Each row below holds a small network's activations on one input, seen along a few directions.
Each table varies a few parts of the input and shows all the possible inputs, shuffled.
A made-up example of a description, with smaller parts first: one of 3 separate values, together with either a single point or one of 11 places along a line or (one of 6 places along a line, together with one of 8 places around a ring).
Shared parts are said once, and a part with two or three values counts as separate values.

Other details of the inputs vary at random and push rows far along three fixed directions, the same in every table; ignore that.

A family of inputs:
R1: -21 -27  -4  -6   4 -24   5  -1 -15 -19  12  14
R2: -33 -16  -1 -15  25 -44  35  35  11  13 -10  -8
R3:  19  21  27  17 -17   7 -17  22   6  47 -26  -7
R4:  -8 -13  27   2  42   4  51 -30  21  -8  14 -14
R5:  -5 -31  -4  -3  28  13  14 -47  -4 -33  31  14
R6:  -4   7 -45  -9 -21  -7 -43  20  -8 -21   3   6
R7:  34 -11  27   7  21  24  44 -23   2  35   3   9
R8: -25 -15  -3 -13  33  -2  -4 -31  18 -41  24   1
R9:  20  -2 -23  17  21  44 -35 -42   3 -36  12   7
R10:   3 -22 -15   3 -15  32 -34 -37 -13 -41  14   9
R11:  26  18  27   0  16  25  44 -26  12  30   9 -16
R12: -26 -26 -25 -20 -18 -14 -28  16 -16 -19   3  13
R13:   0  -4 -19  -9  31  10  18 -53   3 -40  26  -6
R14: -17  14 -22  -5 -30  -8 -46  18 -11 -25  11  -1
R15: -15 -19  11   0  40 -12  48 -18  16 -13   5 -13
R16: -31  -4   6 -24   1 -47  43  31  10   7   5 -16
R17:   2  10 -18  -7  -8  25 -41 -34   6 -39  27   0
R18:  16  19  22 -17  -4 -11  31  23  16  49 -10  -9
R19:  31  25  41  -1  13  13  40 -30  10  22   0 -11
R20:  19  20  32  -1  19  11  44 -26   4   8   9 -11
R21: -26 -16 -32   5  -5 -23 -31  20  -1 -27  -5  -2
R22:  -2  -9  26 -14  50   2  44 -30  28  -3  13  -3
R23: -32 -16 -16 -18  19 -37  10  38   9  -6  -4   2
R24: -20 -13   6 -12 -12 -28  30  34  -2  40 -16  13
R25: -14   3 -17 -13   7 -30   9  -1 -10 -29   4  -1
R26: -27 -14   9 -10  10 -29  11  14  19  -5  -1  -8
R27:   4   8   1  -2 -14 -31  34  34   1  42 -22 -18
R28:  12   1  -7   8 -49  13 -52  23 -27  17 -21  11
R29:  17  -2 -16   0 -43  21 -51  30 -18  21 -17  16
R30: -38 -14 -16 -20  16 -27  -8  29  10 -24  12   5
R31: -15  -2 -30  12 -12 -11 -51  17 -12 -24 -10   4
R32:   7  -3  -9  16  28  22 -16 -46  -4 -48   9   4
R33:  -9  -4  21   1  40   5  24 -31   8 -30  16  -2
R34: -43 -11  -7 -11  10 -34  -9  22   1 -28   7  -1
R35: -24 -31 -23   0 -21 -21 -26  19 -12 -23  10  14
R36:  28  10  35  20  33  20  40 -24   6  20 -13  -9
R37:  -1  10 -15  -2 -31   5 -42  -1   5 -21  10  -5
R38:  15  26   0   8 -33  -8  -7  37 -11  40 -24 -11
R39:   5 -10  25   2  -1 -24  33  23 -13  35 -13  10
R40: 22 13 16 20  3 35 -9 -4  9 28 -4 -7
R41:  30  32   6  15 -26  11 -10  19 -11  29 -19  -7
R42:  17  24 -10  10 -32  -7 -17  28 -14  31 -23  -8
R43: -11   4 -29  -9  -8  -4 -19   4  -3 -21  11  -3
R44: -20 -13   1  -1  37 -10  20 -22   4 -31   8  -5
R45:   5  -2   1  15 -45   5 -14  28  -7  36 -22  12
R46:  33  20 -14  25 -26  46 -35 -25  -3 -10   5  -9
R47:  -4  -3  24  -2  -8 -19  37  19  -8  34 -20  15
R48:  39   6  11  18  -8  57  -1 -32  -1  24  -2  20
R49:   1  16  11 -18  -8 -21  29  44   8  45  -8  -9
R50:  34  10   6  32 -24  60 -31 -43 -14   3  -1  18
R51:  20  23  -8   0 -27   0  -7  44  -2  44 -19  -5
R52: -32 -26  -8 -25  -4 -35  -1  14 -20 -29   0  15
R53:  29  30   2  13 -26  38 -46 -28  -3  -7   7  -3
R54:  42  13  10  31  13  44   0 -25   6  33 -14  -8
R55: -26  -5   7 -11  16 -25  -7   4   8 -28   4   3
Description of these inputs: one of 5 places along a line, together with either one of 3 separate values or (one of 2 separate values, together with one of 4 places along a line).
Which other rows agree with R23 in the place on the line of 5? List them by row number. -> R6, R7, R9, R18, R22, R29, R30, R48, R49, R51
Which other rows agree with R43 in the place on the line of 5? List them by row number. -> R2, R5, R8, R11, R12, R13, R17, R24, R40, R54
Change only the place on the line of 4 in R38. List by row number the other rows that result. -> R14, R42, R53

A family of inputs:
R56:  14   3   7   3  31  17   9 -26  12  -9   7  -6
R57: -19 -22  -6 -13  11  -3  -4  -6  -6 -29  17  23
R58:   5  -3  11   1  34   7  28 -20  17   2   9 -12
R59: -16 -20 -19  -5  10 -13  -1 -13 -17 -34   5  14
R60:  19  -9  -2  22   2  29   7 -32  -9  -4   3   5
R61: -34 -25   7 -11  11 -28  19   8  -5 -18  10  15
R62:  30  -1   6   6 -10  39 -18 -30  -3   8  -4   6
R63: -10   2 -20  -6   9   4 -25  -5   5 -31   7   1
R64:  -4 -10 -13  -6 -32  -4 -29  24  -5  16 -10   6
R65: -11   6 -11  -4  -9 -14 -11  35   7  17 -10  -7
R66: -17   0 -20 -17   5  -9  -2  -7   2 -34  25  -4
R67: -13  14  -2  -6 -25 -35   3  52   5  30 -14  -9
R68:  30  21  13  30  -9  28 -24   1   3  23 -15 -12
R69: -28 -25   1 -26   9 -33  15  -2  -3 -16   0   6
R70:  -6 -13 -13   4 -14  18 -34   1  -8 -15  14  22
R71:  -5   5 -11  11 -17  -8 -32  34   4   7  -9  -8
R72:   2   8  26   4  20  -8  40   1  13  25 -13 -16
R73:  28   0   8  17 -25  37 -21 -20  -2  16  -6   0
R74:   6 -18   1   3  22   7  40 -25  -4   3   4   4
R75: -13  18   3  -5 -27 -38   0  55   1  32 -21  -8
R76:   1  15 -22  -5 -12   8 -37  -1   0 -23   9   5
R77:  17  24  23   7  -6  -9  14  36   5  59 -34 -12
R78:   2  21 -16   1 -20   4 -44   6  -5 -15   1   3
R79:  23  -2  15  24  -9  44 -11 -23  -4   8   7  13
R80:   7  18 -22  -4 -22   9 -40  10  -8 -15   7   0
R81: -24  -9  -3 -13  28 -29   7   3   6 -25   5  -4
R82:   8  10  17   8   8   1  26   7  14  30 -12 -16
R83:  22  20   7   3   5  22  -1 -30  -3 -11  10  -6
R84:  -2  15 -13   1 -32  -9 -23  31  -4   5   0  -9
R85: -29  -3 -12 -24  13 -30  20   7  11 -17  15  -4
R86:   5 -12  29  -4   5  -6  39 -11   4  26 -12  -5
R87:   2   9  20  -7  17  -9  45 -14   5   2   7 -16
R88: -13 -22 -25  -8  10  -9   1 -11 -13 -32   7  15
R89:  4 -8 33 -2 17 -4 40 -2 -3 26 -6 12
R90:  19  -7   1  22   3  26   6 -33 -13  -7  -1   5
What is each input in this table made of? -> one of 5 places around a ring, together with either one of 3 separate values or one of 4 places along a line
The inputs of R87 and R83 match in every part but the place on the ring of 5. If R68 is changed in the same way as R87 into R83, which row does it become? -> R81
Start at R64 and move only the place on the ring of 5, one step at a time. The first step leads to R73. Which rows follow, in order? -> R86, R69, R62
Which other rows agree with R64 in the place on the ring of 5? List them by row number. -> R58, R65, R66, R70, R74, R85
Which other rows agree with R57 in the place on the ring of 5? List them by row number. -> R56, R62, R63, R76, R80, R88

A family of inputs:
R91: -20  12 -15  -3   7 -43  12  55   7  18 -16 -16
R92:  23   2   9  -1 -13   4  26   6  -1  50 -14  -4
R93: -21   3  -4 -15  23  -8  -6   4  24 -20  13  -9
R94: -25 -23 -15  -8   2  -1  -4 -30  -2 -53  21   4
R95:   4  23  -1 -14 -10   8 -15   8  13   5  10 -12
R96:  -8 -12  13  10  15   3   8 -25  -1 -21  15   5
R97:  18 -11  28  -2  36   6  42 -35   1   8  -5   0
R98: -29 -29 -15  -4  15  -8   3  -3   5 -32  13   3
R99:  15  22  -4   8  19  18  10 -44   4 -30  13 -16
R100: -14 -23  -1   2  11   1   1 -24   0 -33  13  -3
R101:  14  -1 -16  12 -30  32 -31 -11  -7 -10  11   4
R102: -24 -10 -17  -2  -5 -15 -25  34  -8  -9  -4  21
R103:  -6  -6 -19  -3 -24  -3 -29   0 -10  -6  -7   4
R104:  25   6  -1   7 -19  20 -24 -11 -12   4 -11  12
R105: -21   9  -7 -24  21 -47  54  24   6   3   5 -20
R106:  20  -9  19   9  19  19  25 -38   4  16  -8  -7
R107:  30  15  26  26 -22  27   4  -9  -5  33  -9   5
R108:  17   1   7 -11  -8  -7  22  18  -7  37 -12   6
R109:  19 -11  -3  15  18  41  -3 -43   5  -3   3   2
R110:   1   3   8 -10 -11 -11  20  28 -11  29  -6  10
R111: -13  -5  25 -16  13 -32  53  12  -4  21 -10   7
R112:  33  13  23  18 -16  30  15  -5  -5  40   2   2
R113:  -8  19 -20   7 -15 -23 -31  37  -5  -6 -14 -16
R114:  -8  -4  -8  17 -18   0 -29  30  -3   9  -2  13
R115: -20 -27  -9 -16  34 -18  19 -10   5 -29   9  14
R116:  -4  22  -9  -7 -20   3 -45   2  10 -21   7  -5
R117:   1  21  -1   1 -15   6 -50  14  11  -3  -3 -12
R118:  -2   0   5   5  -8  -1 -20  15 -15   4 -11   9
The inputs of R114 and R112 match in every part but one. If R115 is changed in the same way as R114 into R112, which row does it become? -> R108
What is each input in this table made of? -> one of 4 places along a line, together with either one of 2 separate values or one of 5 places around a ring
Which other rows agree with R118 in the place on the line of 4? List them by row number. -> R96, R97, R100, R106, R113, R117
Change only the choice among 2 separate values in R91. List by row number the other rows that result. -> R93
